These are the activations of a small neural network, seen along a few directions. Each row is one input.
Each table varies a few parts of the input and shows all the possible inputs, shuffled.
A made-up example of a description, with smaller parts first: values(2) and (point or line(9) or (ring(5) and line(6))).
Shared parts are said once, and a part with two or three values counts as separate values.
In the rows, 128 means zero.

Other details of the inputs shift rows strongly along three fixed directions, in all tables alike. That doesn't count.

Rows:
r1: [ 95 139 118 155 146 174 132 122 113 110 100 145  94]
r2: [167 125 135 133 123 108 150 147 168 160 127 159 113]
r3: [123 124 152 124 120 109 135 131 132 132 144 111 134]
r4: [178 138 158 104 129  89 135 147 113 113 157  86 127]
r5: [163 111 133 139 121 104 151 160 151 168 116 146 100]
r6: [ 86  87  85 110 101 110 113 145 142 173 122 159 171]
r7: [159 122 141 127 121  98 152 123 158 173 118 149 106]
r8: [ 52 141 103 149 140 163  89 124 103 109 136 130 149]
r9: [150 143 147 124 134 163 130 102 120  87 122 135  97]
r10: [169 106 124 119 122 100 152 143 141 172 107 144 103]
r11: [102 142 104 142 134 179 131  91 120 111 107 148  97]
r12: [116 141 113 145 130 187 115 113 114 120  80 142 114]
r13: [183 147 173 121 136 100 130 146 117 125 164  82 137]
r14: [172 152 167 113 129  88 134 131 133 108 174  92 127]
r15: [116 138 110 137 123 196 122 116 125 111 107 154 107]
r16: [144 131 149 128 131 163 140 114 121  84 119 133  95]
r17: [109 136 115 154 127 181 122 133 120 106  87 143 105]
r18: [130 140 124 118 147 100 122 125 130 131 148 110 129]
r19: [141 157 146 146 159 164 138 110 113 109 117 114  96]
r20: [ 81 130 125 114 143  85  94 132 108 134 170  96 192]
r21: [ 95 130 121 151 136 182 145 100 116 113 101 140 103]
r22: [151 102 118 139 125 109 150 147 171 180  91 145 111]
r23: [110 127 122 139 122 188 125 122  93 122  87 140 105]
r24: [ 99 133 107 144 146 178 130 115 115 111  99 137  90]
r25: [173 151 168 106 130  83 136 120 121 113 163  98 133]
r26: [165 105 136 133 123 110 154 151 151 178 112 135 104]
r27: [185 149 158 107 132  92 126 142 116 116 164  87 130]
r28: [ 80  98  69 133 117  98  98 133 152 176 132 143 157]
r29: [ 81  86  97 123 103 119 114 153 152 178 127 150 172]
r30: [102 139 129 149 121 190 124 104 121 121 106 143 101]
r31: [ 67 138 101 148 121 170  79 135 110 105 123 128 160]
r32: [124 127 128 117 133  97 142 118 130 120 147 115 131]
r33: [176 138 181 109 137  89 135 122 124 108 160 106 143]
r34: [ 57 127  99 154 125 160  96 130  99 101 125 125 149]
r35: [149 143 139 126 128 171 144 124 119  91 116 129 100]
r36: [ 98 131 130 138 119 181 133 104 107 115  93 147 100]
r37: [ 87 118 108 114 124  81  94 139 112 117 168  87 184]
r38: [ 64 121 101 116 114 173 101 118  95 103 119 138 161]
r39: [146 146 137 132 126 181 133 117 112 114 102 143 113]
r40: [153 145 133 128 136 159 136 118 107  97  90 120 102]
r41: [155 157 148 148 132 170 126 134 105 102 123 124  97]
r42: [120 108  89 141 139 117 136 131 169 185 109 163 100]
r43: [138 134 137 135 131 172 128 108 129  98 119 145  97]
r44: [134 146 147 137 143 156 158  98 105  99 109 125 100]
r45: [171 139 163 130 145  84 145 137 123 114 153  77 135]
r46: [174 117 122 130 124 110 140 148 156 172 125 140 100]
r47: [122 108  91 133 140 112 139 121 157 189  99 168 107]
r48: [165 142 151 137 144  93 133 132 130 127 153  89 138]
r49: [167 106 123 127 121 107 149 153 153 169 117 139  97]
r50: [ 55 109 123 132 118 174  98 115 106  99 128 133 157]
r51: [ 60 127 111 134 113 174 100 136 105  98 130 140 158]
r52: [135 148 145 136 155 156 147 110 101 105 102 119  94]
r53: [124  82 108 122 116 115 144 121 161 170  97 181 112]
r54: [ 59 118 121 135 120 178  88 110 110 105 135 136 161]
r55: [183 186 225 106 140  75 133 140  84  36 209  38 149]
r56: [156 113 112 144 133 100 147 126 158 182 102 150 110]
r57: [186 153 154 117 140  91 125 145 134 106 156  83 138]
r58: [145 131 142 121 126 113 118 139 112 143 139 113 144]
r59: [142 146 115 152 140 166 129 113 121 108 110 126  92]
r60: [ 71 133  91 129 122 168  80 118 100 111 112 127 163]
r61: [122  84 105 122 114 117 141 125 170 167 102 178 105]
r62: [147 144 151 124 130 169 147 116 105  97 104 131 109]
r63: [106 104 103 128 106  99 110 161 161 175 146 156 170]
r64: [ 83  97  89 136 115 112  97 147 159 183 121 139 173]
r65: [152 103 116 131 124 103 150 142 162 180  83 152 113]
r66: [115 152 143 113 122 126 106 115 107  93 162  99 141]
r67: [ 50 128  93 127 136 160  97 116  98 106 124 122 141]
r68: [139 144 145 132 125 162 142 115 118  94 119 124  86]
r69: [ 45  82  73 121 111  65  80 157 138 163 170 111 210]
r70: [137 125 132 104 120 111 132 136 131 119 142 120 140]
r71: [173 138 175 109 133  98 148 143 128 111 158  93 144]
r72: [157 157 129 132 136 163 124 117 120  98 104 118  99]
r73: [101  93  90 122 114  89 110 158 161 169 126 133 160]
r74: [146 133 144 122 122 125 124 141 133 133 147 116 153]
r75: [171 120 113 135 136  92 148 123 153 168 112 141 107]
r76: [106 130 112 152 134 177 131 108 103 115  83 137 104]
r77: [168 157 177 125 129  86 135 138 131 108 173 100 129]
r78: [ 93 125 133 110 119 106  94 143 122 127 178 101 203]
r79: [ 69  97  90 132 121  99 118 120 148 183 133 155 167]
r80: [122 127 141 128 149 104 136 134 127 135 141 104 135]
r81: [114  96  93 139 125 114 156 124 169 174 109 166 103]
r82: [169 110 122 113 115 106 155 145 162 160 114 150 109]
r83: [176 117 123 122 125 104 143 137 144 176 115 145 107]
r84: [141 146 138 131 129 178 136 111 114 112 103 144 111]
r85: [ 79 120 117 104 140  80 101 134 104 125 165  96 185]
r86: [140 155 149 148 147 164 148  98 117 102 124 119 102]
r87: [176 121 121 116 118 109 145 139 165 164 121 151 112]
r88: [142 101 119 121 113  98 156 125 161 178 104 163 100]
r89: [115 139 108 129 121 192 121 109 122 111 102 155 106]
r90: [162 153 138 123 128 173 134 114 107  99 112 134 111]
r91: [173 144 180 122 136  89 133 137 134  99 172 111 136]
r92: [ 94 116 132 101 111 100 101 149 106 123 163 103 203]
r93: [164 110 115 131 133  89 157 129 149 164 105 140 104]
r94: [151 147 130 129 133 160 133 123 117  94  96 117  96]
r95: [ 83 127 116 110 129  84 103 117 112 124 177 105 193]
r96: [181 139 160 105 126  98 142 151 128 103 162  95 140]
r97: [154 111 123 123 134  87 170 117 154 163 116 149 106]
r98: [128  99 105 139 108 128 144 155 166 175 102 178 116]
r99: [142 182 180 138 151 153 143 110  77  34 156  82 116]
r100: [157 144 146 123 142  89 143 122 137 116 168 103 131]
r101: [104 117 133 135 125 183 130 103 111 105  92 156 108]
r102: [152 142 149 124 135 162 132  98 111  90 117 139 104]
r103: [ 19 133 104 135 122 128  71 125  95  98 184 109 210]
r104: [153 112 129 118 115  93 156 130 164 162 119 146  94]
r105: [177 120 123 124 120 114 146 146 168 163 126 150 112]
r106: [128 117 152 126 124 106 130 139 136 113 147 133 137]
r107: [ 97 125 121  97 117  97  93 135 113 122 172 110 202]
r108: [ 89 131 118 136 128  85  87 147 118 121 179  96 190]
Description of these inputs: values(2) and ring(6) and ring(9).
Q: The inputs of r2 and r89 match in every part but the ring(6) part. If r106 is changed in the same way as r2 into r89, which row does it become?
A: r61
Q: The inputs of r64 and r12 match in every part but the ring(6) part. If r29 is changed in the same way as r64 into r12, which row does it become?
A: r92
Q: The inputs of r83 and r46 match in every part but the ring(6) part. If r102 is changed in the same way as r83 into r46, which row does it become?
A: r43
Q: Change only the ring(6) part in r63. List by row number the other rows that result.
A: r39, r74, r87, r90, r105
Q: A walk changes only the ring(9) part. It starts at r17 and steps to r5. List the rest of the walk in order.
A: r98, r51, r106, r55, r99, r1, r34

Rows:
r109: [172 135 155 125 137 116 152 111 140 138 123 126 105]
r110: [107 165 142 126 145 156 106 108  72  67 142  94 151]
r111: [184 146 151 123 138  92 141 142 124 111 135  89 114]
r112: [103 168 138 150 136 213  99 106  72  70 117 104 114]
r113: [ 87 144 127 137 134 182 118 105  95  71 125 134 114]
r114: [135 109  96 149 132 161 153 106 160 173  59 183  81]
r115: [ 68 106  92 129 119 113 107 122 143 152 141 159 158]
r116: [103 158 144 124 129 161 113 116  74  66 150  84 139]
r117: [172 134 136 136 133 113 141 129 149 158 121 132  98]
r118: [127 130 133 127 131 106 129 134 128 148 148 113 145]
r119: [199 133 165  98 117 113 140 147 127 105 148 111 128]
r120: [ 87 104  92 129 121  80  91 157 142 176 146 118 187]
r121: [ 74 103 101 106 123  80 101 139 120 139 156 119 184]
r122: [ 93 121 101 103 128  70  97 141 126 142 174 101 197]
r123: [124  90  91 160 120 169 163 107 178 210  46 209  63]
r124: [ 96 143 107 156 136 213 110 119  93  96  80 132  98]
r125: [ 84 110 115 117  98 138  92 154 129 146 139 142 186]
r126: [180 152 151 122 138 113 134 122 128 120 143 107 104]
r127: [ 76 101 112 116 126  75 104 150 121 152 154 115 192]
r128: [171 142 160 131 138 115 138 140 123 123 135 101 106]
r129: [151  91  92 151 102 186 152 135 175 200  49 215  78]
r130: [172 133 138 131 144 111 160 141 135 140 115 119 104]
r131: [145 122 114 143 132 119 153 130 169 168 116 160 102]
r132: [162 129 156 138 140 108 162 134 143 131 126 136 100]
r133: [ 85 141 120 161 133 220 122  94 108  91  89 150 103]
r134: [ 84  91  96 114  86 136  94 153 131 147 130 147 178]
r135: [ 96 165 136 132 137 202 111  85  69  63 124 121 113]
r136: [ 84 144 115 160 135 223 126 112 101  87  94 144  95]
r137: [144 101 114 140 104 182 152 144 162 173  60 198  80]
r138: [ 82 109 116 107 121  61 101 146 114 133 168  98 199]
r139: [168 136 140 139 145 120 158 123 132 142 105 135 100]
r140: [174 127 124 125 138 105 143 139 145 141 115 125  96]
r141: [172 135 137 117 135  98 152 122 146 149 141 126 107]
r142: [182 135 144 107 143  69 153 143 137 127 152  96 125]
r143: [179 145 175 119 143  79 146 125 141 110 164  97 139]
r144: [172 149 171 133 146  96 153 129 130 114 151 111 120]
r145: [169 142 133 139 145 128 155 130 133 139 110 123 103]
r146: [147  98 108 132  95 161 153 143 169 176  67 196  85]
r147: [ 93 153 149 138 137 192 118 106  68  71 122 112 118]
r148: [123 107 119 139 125  93 124 156 159 163 136 134 135]
r149: [174 127 147 120 136  96 158 126 137 125 116 113 110]
r150: [ 75 119 108 138 121 109  86 147 131 139 160 115 180]
r151: [175 129 147 126 131  78 162 144 157 137 146 118 112]
r152: [175 151 160 119 143 105 153 132 130  92 159 100 110]
r153: [136 102 118 125 123 126 152 115 156 161 101 159  92]
r154: [ 88 128 118 148 123 190 127 103 116  92  97 144 106]
r155: [119 151 134 127 114 214  99 117  85  74 118 129 139]
r156: [197 149 173  94 118 103 135 143 132 106 157 111 138]
r157: [ 96 162 110 147 142 217 114 100  82  80  97 126 111]
r158: [ 69 116 120 124 118 100 105 135 117 116 162 119 175]
r159: [103 139 128 125 129 169 115  92 105 100 123 127 124]
r160: [113 158 122 137 140 164  97 120  91  89 127 101 139]
r161: [176 154 167 129 145  92 149 139 133 113 164  94 131]
r162: [ 67  88 110 127 117  89 108 144 151 159 149 134 182]
r163: [ 77 127 105 120 124 110  98 130 127 122 171 118 177]
r164: [171 115 143 127 140  97 161 135 150 151 107 128 109]
r165: [173 130 166 115 130  88 155 124 134 124 140 104 116]
r166: [131 142 125 153 128 172 132 122 124 102 103 135  85]
r167: [ 70 109  99 113 117 116 104 133 121 140 154 123 162]
r168: [186 143 170 116 148  75 148 132 128 120 148  85 142]
r169: [177 147 147 127 138  97 134 131 146 119 151 113 114]
r170: [ 82  96  98 112 111  77  92 150 142 165 163 120 173]
r171: [117 152 125 123 112 227  99 108  83  65 111 136 126]
r172: [130  97 102 152 123 135 161 120 168 207  76 195  79]
r173: [123  94  94 153 115 158 168 113 164 192  56 205  55]
r174: [ 82 100  99 115  94 137  94 149 144 164 128 164 177]
r175: [ 83  84  97 120  94 138  96 159 136 163 124 154 178]
r176: [ 88  83  96 124 116  97 125 133 170 168 129 160 143]
r177: [185 143 162 118 140  79 140 145 141 106 165  95 116]
r178: [ 93 145 145 139 135 206 118  99  79  73 107 115 113]
r179: [ 84  94 104 100  92 121  96 156 140 149 141 150 176]
r180: [170 135 133 122 142 122 150 108 139 127 108 131 102]
r181: [106 149 140 114 140 157 109 107  79  55 137  88 144]
r182: [ 77 118 108 116 120  96  97 135 125 153 168 114 186]
r183: [181 155 156 113 149  97 146 116 115 102 143 104 120]
r184: [ 62  85  77 130 112 112 108 121 169 177 125 172 158]
r185: [185 144 132 124 142 101 138 129 140 133 126 116 106]
r186: [170 151 163 133 145 109 152 120 132 111 144 123 111]
r187: [101 158 126 131 135 177 114 116  74  63 125  93 132]
r188: [154 111 127 126 129 115 163 119 151 162 107 161  80]
r189: [ 65 101  95 128 116 114 106 123 134 174 134 155 162]
r190: [173 145 168 122 142 105 153 137 119 118 148  94 115]
r191: [ 84 122 122 116 114  94  87 144 109 122 171  88 181]
r192: [181 156 160 134 143 105 135 134 136 110 153 102 117]
Q: Describe the family of inputs behind these rows.
A: ring(6) and (values(2) or (values(3) and line(4)))
Q: The inputs of r131 and r151 match in every part but the ring(6) part. If r110 is changed in the same way as r131 into r151, which row does it become?
A: r138
Q: The inputs of r184 and r133 match in every part but the ring(6) part. If r159 is changed in the same way as r184 into r133, which row does it become?
A: r123
Q: The inputs of r189 and r135 match in every part but the ring(6) part. If r160 is changed in the same way as r189 into r135, which row does it become?
A: r185
Q: Change only the values(3) part in r166. List by row number the other rows that result.
A: r111, r191
Q: Change only the line(4) part in r152. List by row number the other rows that result.
A: r113, r176, r177
Q: Change only the values(3) part in r158. List by row number the other rows that result.
A: r138, r173
Q: A walk changes only the line(4) part. It starts at r168 and steps to r139. List the rest of the walk in order.
A: r145, r120
Q: A walk changes only the ring(6) part. It starts at r164 and steps to r168. List the rest of the walk in order.
A: r114, r180, r181, r149
